These are the activations of a small neural network, seen along a few directions. Each row is one input.
Each table varies a few parts of the input and shows all the possible inputs, shuffled.
Descriptions start from the smaller parts, as in this example, which fits no table here: ring(8) and (point or line(9) or (values(2) and line(6))).
Shared parts are said once, and a part with two or three values counts as separate values.

Other details of the inputs shift rows strongly along two fixed directions, in all tables alike. That doesn't count.
These rows show it; all are for the same input, with only those details redrawn:
[-10   3  -5   4   5  -1  12 -38   3 -12 -11]
[-22  16 -21  -8 -10  20   7   3  -9 -31  31]
[-11   6 -13  -2  -2  13   7  -5  -3 -14  17]
[  8  -8 -10   0   1  22   0  31  -2  11  35]
[ 14 -16   4  11  14   0   6 -16   9  22  -9]

A family of inputs:
r1: [  1 -32  28  31   6  19 -22 -14   1  12 -19]
r2: [-11  10 -13 -11 -11   9   0  -3 -14  -7  10]
r3: [-10   7  -4  -2  -7 -12   2 -35  -4  -8 -16]
r4: [ -7  -1  -4   4   1 -11   9 -34   9 -20 -11]
r5: [-11   3 -15 -10  -7  -6  -8  10 -15 -23   0]
r6: [ -8   6 -13  -8 -18  -1  -1   6 -12 -17   4]
r7: [18 -1  7 -3 -3  4 -9 38  4 19 15]
r8: [ 18  -5  14   7   3 -13  -2   3   7  21 -25]
r9: [ 17 -12  19  -3  12 -14  -3   0  19  16 -15]
r10: [13 -6 19 12 13 -9  5 -7 11 24 -9]
r11: [15  3  4 -4  2 15 -7 33 -2 29 14]
r12: [-12   2   1   3   0 -12  11 -36  -1 -12 -10]
r13: [-17   9 -17  -1 -12  -2  -4   7 -19 -10   2]
r14: [-10   6  -7   2  -9 -13   4 -30  -9  -8 -23]
r15: [-13   3  -8   2  -6 -19   0 -23 -10 -14 -29]
r16: [12 -2  6 -4  2 16 -3 36  3 30 19]
r17: [ 9  0  4 -3 -3 12 -2 46  2  5 36]
r18: [15  1  3  3 -4  7 -8 40 -4 25 11]
r19: [ 20 -12  15   9  20 -10  -1  -4  22   9 -10]
r20: [ 14  -8  18   3   6 -12   0  -1  17  22 -16]
r21: [-14   4  -3  -6  -3  -4   9 -36  -2  -6 -17]
r22: [16 -6  5  7  6  8 -2 34 13 13 23]
r23: [  9  -2   8   9  13  -5  -3   2  -3  31 -30]
r24: [-11  14   3  10   6  -7  10 -31  11 -15 -12]
r25: [ -5   3  -9 -17  -9  -3  -7   2  -6 -24  11]
r26: [-12   3  -1   0   2  -4  13 -37  -4 -10 -12]
r27: [ 20  -5   8  -9   3   2 -13  38   6  12  16]
r28: [ -4  -5  -2  -1   7 -13   5 -33  10 -26 -10]
r29: [  8 -12  -1   8   7  -7  -3  -5 -10  29 -27]
r30: [-10   2  -5   8   3  -9   9 -37   5 -14  -9]
r31: [ 10  -2   9  13  10 -14  -6   4   0  28 -27]
r32: [ 15  -1  10   5   7  -2   1  -2   1  30 -26]
r33: [ 14  -5  12  12  18   2   6 -10  15  22 -11]
r34: [  0 -20  38  33  10  21 -21  -6   7  10 -21]
r35: [ 15  -1  14   7   7 -10  -4  -5   8  28 -16]
r36: [-11  10 -15  -8 -14   9   2   1 -18  -8   3]
r37: [13 -3  8  1  7 16  2 32  1 25 22]
r38: [-11   6 -13  -2  -2  13   7  -5  -3 -14  17]
r39: [ 16  -9  12   5  14 -18 -10   8   5  16 -29]
r40: [ 11  -5  17   6   7  -9   1  -4  13  28 -13]
r41: [ -4  -1  -4  -8  -5 -18   0 -26  -4 -21 -25]
r42: [-10   0  -1  -7  -7 -14   6 -32   4 -14 -16]
r43: [ 14   1  -1 -11  -6   8 -12  55  -3   2  23]
r44: [ 19 -10  11  -3   8   3  -5  37   8   9  23]
r45: [ 12  -2   1   3   0   1 -11  46  -4  19   5]
r46: [-18   9 -15 -24 -16   5  -2  11  -7 -39  27]
r47: [ -9   1  -6  -6  -8   0   6   0  -4 -20  16]
r48: [-25  16 -18 -15 -21   9   2   7 -11 -27  28]
r49: [ -6  -2  -5 -12  -3  -2   2   1  -3 -27  17]
r50: [-18  15 -19 -17 -23   6  -3  10 -13 -32  25]
- What do these inputs look like to the network? => values(2) and (point or (line(4) and line(6)))
- Changing only the values(2) part turns r3 into r35. The same change can be made to r6. Which row results? => r8
- Which other rows does r48 become when the line(4) part takes its other values? List them by row number. => r21, r42, r46
- Which other rows does r33 become when the values(2) part takes its other values? List them by row number. => r38

A family of inputs:
r51: [-21  21 -17 -12 -14   8   3   7 -11 -29  19]
r52: [ 17 -14   6   4   1   6  -9  30  -1  27   8]
r53: [ -4  -1  10   9   6 -15   1 -36   4  -2 -37]
r54: [ 18 -11   8   6   5   6 -10  31   2  27   5]
r55: [ -5   3  -2  -2  -1  -4   1 -12  -3  -4 -11]
r56: [ 20 -15   2   0   4   1  -5  30   1  25  12]
r57: [-22  20 -19 -12 -16   7   2   7 -13 -33  20]
r58: [  2  -2   7   1   6 -21   5 -36   8  -2 -31]
r59: [-19  21 -14 -16 -14   6   2  10  -7 -33  21]
r60: [ 19 -21   9  12  13  16  -1  17  12  26  21]
r61: [  0 -11  12  15  14  -5  10 -48  14  -1 -22]
r62: [ 21 -13   3   0   5   1  -4  30   3  27  11]
r63: [-22  21 -15 -12 -14  10   1   7 -13 -29  17]
r64: [ -3   1  10   7   5 -16   3 -36   4   2 -34]
- Changing only one part turns r57 into r51. The same change can be made to r52. Which row results? => r64
- What do these inputs look like to the network? => values(2) and (point or line(6))

A family of inputs:
r65: [ 21 -14  20  12  19 -14   2 -14  19  23 -27]
r66: [-38  20  -7  -2 -11   0   6 -50 -11 -42 -21]
r67: [ 13 -16   6   9   3  22 -16  46  -3  18  23]
r68: [-37  21 -13   2  -9   1   9 -51 -14 -39 -21]
r69: [18 -6 -6 -2  2 13  0 40 -1 25 28]
r70: [-19  11 -12  -7 -18  30 -11  35 -17 -25  39]
r71: [ 17 -14  22  17  19 -12  -2 -16  18  24 -27]
r72: [ 16 -17  13  19  14  -7   3 -20   6  35 -28]
r73: [-34  47 -28 -33 -37 -10 -13  38 -36 -43   1]
r74: [-30  22 -11 -13  -7 -15  15 -50  -3 -43 -14]
r75: [ 19 -16  -3  -5  -2   4  -7  34   2  13  25]
r76: [-14  17 -26 -17 -14  15   5  30 -14 -23  45]
r77: [ 14 -12   8   9   3  19 -11  47   1  19  26]
r78: [ 18 -11   2  -2   6   7  -6  42   5  13  27]
r79: [-33  30 -22 -23 -21  11   4  10 -13 -56  38]
r80: [ 22 -23   8   4  11 -21   3 -23  12  26 -25]
r81: [ -8  10   5  -3   1 -10   7 -30   7 -17 -16]
r82: [ 22 -23  13  10  16 -21   0 -18  16  19 -26]
r83: [-10  10   0  -5   0  -9  10 -30   4 -13 -15]
r84: [-12  10   6   2   0  -6   4 -30   5 -15 -15]
r85: [ 17 -14  17  11  15 -12   2 -21  14  33 -27]
r86: [ 13 -12   2   3  -2  20  -8  44  -4  26  28]
r87: [ 15 -12   7   6  -1  19 -11  44  -1  22  27]
r88: [ 23 -22   3   8  13 -20   6 -24   9  28 -26]
r89: [-13  13  -4   3   1  -5   9 -32   0  -9 -15]
- What do these inputs look like to the network? => point or (line(4) and line(6))
- Which other rows does r77 become when the line(4) part takes its other values? List them by row number. => r72, r86, r87
